These are the activations of a small network on made-up records, seen along a few directions, one row for each record.
Records have a field called M. Each example row is followed by its value.
The largest differences between rows may come from other fields.
In the rows, 500 means zero.
Random noise pushes rows far along 17 fixed directions. That doesn't count. These rows show it; they differ only by the noise:
[434 512 365 509 536 480 587 525 594 613 570 560 403 506 515 412 574 480
 346 582 392 408 600 548 317 531 512 517 587]
[690 491 641 546 465 456 426 299 454 485 552 440 539 583 413 464 331 590
 451 413 499 695 359 438 680 668 468 657 518]
[460 657 480 557 415 444 586 621 525 809 509 623 467 605 584 545 287 621
 533 609 441 466 710 423 311 565 455 388 432]
[491 406 695 568 506 529 475 420 556 611 579 588 521 576 351 471 606 326
 566 625 309 539 525 605 268 450 580 354 424]
[510 461 517 544 489 534 473 596 419 633 465 476 521 397 502 563 537 570
 591 537 536 496 480 528 499 416 422 522 607]
[488 511 398 611 528 503 601 362 561 414 459 501 434 494 428 564 541 418
 437 515 512 370 565 498 443 518 617 495 460]
[420 645 386 307 422 375 378 529 667 250 496 512 306 602 582 440 559 461
 215 495 596 639 418 436 547 597 590 620 432]
[688 421 547 522 415 679 638 614 525 561 588 611 328 611 566 492 359 709
 533 526 375 449 541 493 424 567 429 408 569]
[362 446 577 615 465 466 480 550 583 441 649 474 617 688 548 586 497 532
 711 450 505 566 430 514 481 350 230 411 503]
[597 499 335 384 475 457 623 640 405 381 199 520 499 514 558 507 419 450
 426 478 579 794 596 445 544 585 674 539 436]
[556 562 604 427 665 523 463 290 555 393 722 409 573 545 629 535 487 449
 513 523 455 450 452 499 580 494 431 591 619]
[349 743 374 468 333 414 430 469 406 712 463 544 511 506 495 501 437 520
 401 440 654 448 585 367 429 479 619 431 465]
[572 407 562 852 357 541 648 403 400 596 510 614 507 592 467 636 402 500
 536 593 412 408 610 469 399 574 563 521 573]
[317 462 595 499 402 535 469 460 720 309 562 464 414 570 437 676 447 520
 764 518 478 510 377 502 567 341 430 434 404]
[423 574 662 445 203 594 433 601 445 490 556 626 324 526 501 539 358 719
 511 531 421 341 535 443 629 598 624 419 398]
[208 469 394 500 419 469 524 582 656 414 492 544 355 582 334 444 603 627
 451 546 318 518 588 647 462 501 523 566 390]
[501 621 546 482 556 511 485 342 409 517 675 473 627 670 491 401 446 675
 463 384 404 406 648 516 580 597 438 528 456]
[547 381 463 616 528 405 469 636 417 457 396 467 541 434 404 398 698 505
 380 420 565 495 482 566 559 574 424 531 462]
[516 397 415 584 521 609 368 341 530 573 661 456 700 459 625 527 484 435
 558 520 428 311 388 438 165 321 265 481 660]

[639 605 392 362 502 547 591 576 573 517 424 537 360 696 490 478 458 612
 556 385 610 709 600 458 470 466 475 417 418]
m6
[509 586 518 593 624 488 576 480 495 647 625 428 426 554 469 571 586 521
 509 448 716 599 364 565 558 361 401 478 726]
m7
[559 500 328 363 657 632 585 410 628 290 564 427 477 388 736 557 308 425
 402 550 489 359 350 435 396 484 488 470 596]
m1
[685 525 560 537 523 666 456 524 538 310 382 518 312 626 498 712 552 655
 577 620 525 658 539 573 465 454 542 612 405]
m15
[247 470 503 468 358 608 394 488 402 490 459 587 570 441 439 517 443 469
 441 631 283 635 458 593 347 447 723 485 453]
m2
[512 657 608 578 484 408 267 302 514 536 591 520 569 675 421 522 655 372
 421 480 617 568 474 471 363 446 503 484 387]
m18
[498 390 306 493 527 641 596 594 426 364 363 381 534 316 584 636 454 650
 657 418 604 366 459 483 641 365 376 574 652]
m14
[471 622 446 462 275 466 580 384 677 555 580 534 315 682 490 574 340 505
 629 368 683 523 446 284 514 407 504 385 535]
m13
[478 519 416 418 432 569 490 508 409 492 577 565 585 597 549 321 354 617
 344 392 358 561 520 487 443 603 494 452 474]
m9
[524 568 344 377 693 439 599 404 557 521 450 475 569 539 579 433 461 362
 391 596 395 689 629 522 366 557 596 630 531]
m17
[409 512 484 434 399 696 455 499 655 266 542 512 319 570 448 597 538 649
 640 428 537 301 448 516 461 334 487 305 326]
m5
[521 473 749 496 667 528 613 489 548 264 508 461 488 439 488 637 539 253
 625 569 534 473 425 580 671 482 663 271 346]
m12
[590 553 624 323 450 536 399 438 588 531 563 486 472 513 359 367 349 516
 528 292 568 517 311 417 534 519 494 177 286]
m11
[657 516 490 195 603 640 518 331 438 498 565 476 558 420 554 345 556 395
 515 418 424 309 618 456 478 467 657 409 544]
m4
[619 299 487 803 595 424 548 422 804 313 594 510 369 606 470 510 594 386
 356 604 432 499 334 548 309 601 316 600 508]
m2
[708 471 441 382 523 595 403 577 495 520 350 479 404 384 428 471 634 550
 516 440 616 505 478 489 452 432 478 473 458]
m18
[783 543 566 486 590 521 616 420 552 579 544 536 498 552 696 571 357 288
 555 563 571 525 499 342 378 520 526 369 569]
m17
[607 626 434 500 587 483 317 489 501 596 430 416 401 421 357 432 610 826
 387 438 575 369 564 546 554 594 368 683 377]
m5
[589 508 530 490 456 466 182 282 544 363 512 436 498 426 497 512 601 425
 350 550 542 379 350 417 429 530 503 704 476]
m13
[449 505 619 465 418 401 384 511 474 502 607 488 678 646 659 497 506 539
 688 472 477 417 614 406 567 463 298 589 519]
m10
[334 373 588 388 241 480 504 633 449 479 558 594 367 483 431 338 560 523
 445 478 385 462 458 519 684 557 637 537 607]
m7
[631 582 560 509 494 683 695 449 372 495 616 566 413 664 513 513 432 592
 496 381 555 557 536 517 601 501 629 349 599]
m16
[537 396 469 368 403 461 474 626 566 454 325 457 508 372 549 515 245 483
 570 490 551 591 291 368 524 526 452 434 437]
m14
[504 483 664 531 572 567 471 602 352 442 627 521 685 494 701 552 536 315
 490 510 568 420 376 526 419 413 474 191 538]
m11
[404 651 523 363 315 359 374 533 592 573 491 564 476 713 598 549 395 503
 589 573 527 770 569 373 465 470 476 641 467]
m6
[321 550 525 629 651 482 564 622 547 434 617 439 508 461 584 662 452 539
 493 570 546 592 346 629 610 450 359 457 577]
m8
[459 542 500 524 471 558 415 594 316 555 528 560 590 380 620 482 556 522
 386 545 441 320 602 506 449 544 547 464 513]
m3
[515 396 635 472 320 620 487 415 407 566 600 561 561 555 341 372 324 612
 580 361 335 481 441 481 549 553 534 347 430]
m8
[396 461 474 727 401 266 627 408 738 699 626 585 424 672 468 476 569 341
 554 601 442 353 657 409 337 525 407 609 583]
m12
[485 680 463 625 551 440 410 404 517 374 512 466 410 609 357 510 708 552
 339 373 713 435 500 541 569 521 506 497 343]
m9
[409 445 563 491 633 610 442 725 431 528 608 465 503 312 557 462 478 624
 315 568 420 589 221 701 515 507 403 395 608]
m10
[352 459 420 605 426 494 484 588 492 583 399 503 506 273 451 591 545 427
 568 533 555 421 464 490 470 381 530 437 515]
m15
[397 482 297 441 603 444 555 448 539 445 504 389 484 328 473 411 684 476
 445 397 554 311 537 518 643 466 489 625 626]
m3
[408 433 387 461 535 507 645 634 467 645 523 560 550 442 559 375 513 456
 439 533 355 466 607 556 364 503 518 399 589]
m4
[351 453 330 476 347 562 425 479 550 403 419 460 402 436 320 474 482 680
 498 376 514 456 393 499 556 445 485 566 444]
m1
[348 594 497 360 508 556 366 668 465 413 471 415 471 424 509 554 565 602
 528 438 690 598 301 566 605 332 463 401 474]
m16

Which value of M does each new row have?
[440 486 296 358 406 506 513 400 537 577 672 524 623 600 686 319 326 561
 435 417 340 363 573 356 346 523 358 599 684]
m14
[650 494 618 319 608 597 561 554 564 226 489 492 402 556 694 617 493 507
 632 623 418 598 594 521 664 521 556 619 511]
m15
[415 595 499 562 602 526 559 728 474 558 463 545 367 568 515 626 676 541
 452 648 566 780 533 697 455 395 532 524 572]
m12
[553 462 643 358 709 561 558 687 541 554 722 499 533 462 719 416 609 424
 581 556 438 344 481 576 464 416 327 300 628]
m9
[626 469 476 644 619 721 741 237 493 301 593 474 473 452 568 703 468 320
 580 475 556 284 468 470 549 410 657 372 643]
m17
[326 630 430 415 529 382 511 647 516 567 465 464 496 319 669 571 368 523
 457 623 513 554 507 463 638 544 511 616 581]
m15
[643 422 414 599 461 576 532 726 497 428 370 531 285 368 586 594 563 606
 378 568 612 451 432 507 509 543 467 568 593]
m10
[454 646 565 403 620 752 444 532 448 468 517 476 423 454 446 633 568 683
 614 511 504 416 531 658 492 334 568 293 359]
m3
[543 316 552 418 476 554 502 571 541 310 303 461 481 334 482 591 554 349
 703 574 486 508 449 495 572 414 597 499 432]
m17
[388 506 374 630 509 296 352 561 518 618 399 417 650 478 449 472 495 557
 458 486 594 537 436 481 394 495 261 611 421]
m1
[394 659 481 372 510 507 332 370 420 528 583 480 749 665 551 468 569 457
 622 371 547 412 644 436 367 316 434 384 394]
m7
[510 391 430 437 487 568 643 407 629 415 580 544 472 606 457 370 453 507
 533 441 278 384 631 491 427 554 503 447 458]
m13
[665 439 444 563 579 385 826 611 611 590 348 489 318 530 557 667 572 429
 755 602 660 545 695 457 615 444 470 666 701]
m8
[436 594 504 440 396 512 581 414 773 492 429 517 224 465 445 717 399 417
 744 595 605 401 482 377 500 359 627 423 426]
m9
[516 425 414 381 627 651 449 426 573 459 486 397 468 378 518 578 627 515
 656 582 479 381 465 560 408 279 426 640 654]
m1
[635 622 411 558 569 533 401 481 550 548 447 508 525 528 674 628 426 565
 499 640 540 332 602 419 209 484 365 545 410]
m9
[471 666 440 532 570 456 541 511 473 411 388 497 483 457 668 696 397 546
 443 693 487 412 701 481 538 616 595 662 439]
m13
[457 454 479 293 570 642 466 373 581 159 484 436 503 562 484 546 669 435
 672 470 428 571 564 567 574 323 594 582 460]
m15
